A small network was trained on made-up records. Each row is its average activation on records with the value named, seen along a few directions.
Values that are neighbours, or in one group, have similar rows; names and order tell nothing.

Other fields vary at random and push rows far along two fixed directions, the same in every table; ignore that.
These rows show it; all are for the same value of a field, averaged over different records:
-8 -4 -10 7 7 -14 -6 13 22 -4 -14 -11 8 4 -19 -3 13
19 0 -2 9 -32 -3 27 -9 -27 -6 -20 12 -49 12 3 6 -28
-24 -17 -37 -11 -22 10 24 22 29 2 -19 10 7 12 8 4 1
18 1 2 17 -7 -13 6 -9 -17 -11 -8 -2 -37 0 -12 4 -8
-39 -21 -43 -22 -9 0 20 32 60 2 -22 2 36 15 0 1 15
19 2 -11 -1 -42 0 36 -13 -41 -6 -19 17 -60 24 22 11 -47
-1 1 -11 9 10 -19 -11 16 21 -10 -13 -13 13 -2 -25 -8 18
18 3 5 17 -4 -17 2 -8 -10 -12 -12 -14 -28 0 -15 4 -8

SAVIV, 10 values:
muz: 27 5 34 26 32 19 -49 -41 -25 -7 33 1 27 -29 -10 -41 -3
duki: 43 22 37 53 49 -42 -43 -23 -19 -19 -6 -45 -25 -23 -49 -6 23
roku: -22 -4 -2 -15 3 21 -26 -29 15 38 14 2 50 -12 8 12 -7
rebo: -13 -5 -6 -47 2 2 11 17 -5 33 20 11 -14 -15 32 8 2
rad: -15 -5 -41 -33 20 1 -6 26 55 20 1 14 36 -11 8 28 7
livo: 1 -3 24 -1 -25 16 27 -6 -27 5 39 16 -11 29 36 -10 -44
vev: -43 5 9 3 49 -11 -27 -4 30 29 36 -10 38 -10 8 1 45
rolip: 8 15 -6 -40 -18 24 37 -13 -18 -3 -10 7 -24 7 11 -11 7
gufo: -1 4 37 31 16 -16 -16 22 -21 -36 4 -7 24 -7 -16 -1 8
bulu: 14 2 19 -5 -29 43 -5 8 -23 -16 -6 10 8 8 11 -2 5
The values of SAVIV form a network in which each value has 3 neighbours.
Which values are neighbours of rad? Give them in the order they are listed.
Answer: duki, roku, rebo
Which values are neighbours of livo? Give them in the order they are listed.
Answer: muz, vev, gufo

RAS, 10 values:
fanef: 16 2 18 27 7 -7 -9 -6 -14 -14 7 -5 -11 2 -7 -5 -13
pimad: 5 7 -3 9 29 -15 -22 -12 21 2 -3 -21 13 -18 -25 -8 19
demal: -41 -15 -29 -32 -1 10 19 28 37 17 7 17 33 6 22 12 7
fad: 7 -1 -4 11 -11 -8 7 -1 -4 -5 -13 4 -10 6 -4 13 -13
lop: 12 1 -3 -6 -36 4 26 -6 -41 -7 -13 17 -53 14 21 10 -24
fudi: -9 2 -7 -10 8 -7 4 5 20 11 2 -8 0 3 -1 -1 16
vul: 1 9 27 26 24 -16 -27 -12 -7 -3 13 -19 10 -11 -15 -9 11
gal: 5 6 11 -2 -2 18 -10 -7 -8 -5 4 3 16 0 2 -8 6
muno: 13 1 7 -2 -12 8 12 3 -18 -13 -2 4 -14 3 -3 -10 -5
bok: -8 -10 -17 -22 -6 13 1 8 15 17 -2 8 15 -4 12 6 -3
The values of RAS form a network in which each value has 3 neighbours.
Which values are neighbours of fudi? Give them in the order they are listed.
Answer: pimad, demal, lop
Which values are neighbours of fanef? Give them in the order they are listed.
Answer: fad, vul, muno

GUD, 10 values:
riva: -22 -6 -33 -4 19 -9 -6 13 53 6 -13 -3 32 -4 -12 13 18
guva: 33 16 18 4 0 -23 -1 -15 -39 -2 -7 -12 -52 -15 -5 17 2
bozu: -39 -26 -35 -33 -41 41 21 15 20 23 -5 39 34 25 40 7 -29
bisun: -4 -3 -2 -6 -11 -4 11 -23 -25 18 12 15 -26 6 31 12 -38
kot: -3 -15 -13 12 -4 -9 6 18 25 0 -11 -3 7 7 -12 0 -8
pivi: 0 16 13 -11 35 -8 -20 -5 22 16 19 -23 19 -15 -12 -3 36
tud: 2 5 9 -15 8 18 -5 -1 -8 -6 13 3 18 -13 3 -13 12
fivu: 11 2 -6 5 -6 -5 7 -4 -5 -13 -19 -8 -22 2 -14 -16 9
dom: 22 5 22 8 -24 14 14 -1 -48 -24 1 11 -41 14 13 -7 -16
zuf: 0 6 28 39 26 -15 -26 2 6 -18 9 -19 30 -7 -31 -10 14
The values of GUD form a network in which each value has 3 neighbours.
Which values are neighbours of fivu? Give them in the order they are listed.
Answer: guva, kot, dom
Which values are neighbours of bisun? Give them in the order they are listed.
Answer: riva, bozu, pivi
Each value of GUD is a pair of two hidden parts, and every pair occurs once (5 first parts, 2 second parts).
dom and zuf share the first part; dom and tud share the second. Which value has the first part of tud and the second part of zuf?
Answer: bozu
bisun and pivi share the first part; bisun and riva share the second. Which value has the first part of riva and the second part of pivi?
Answer: guva
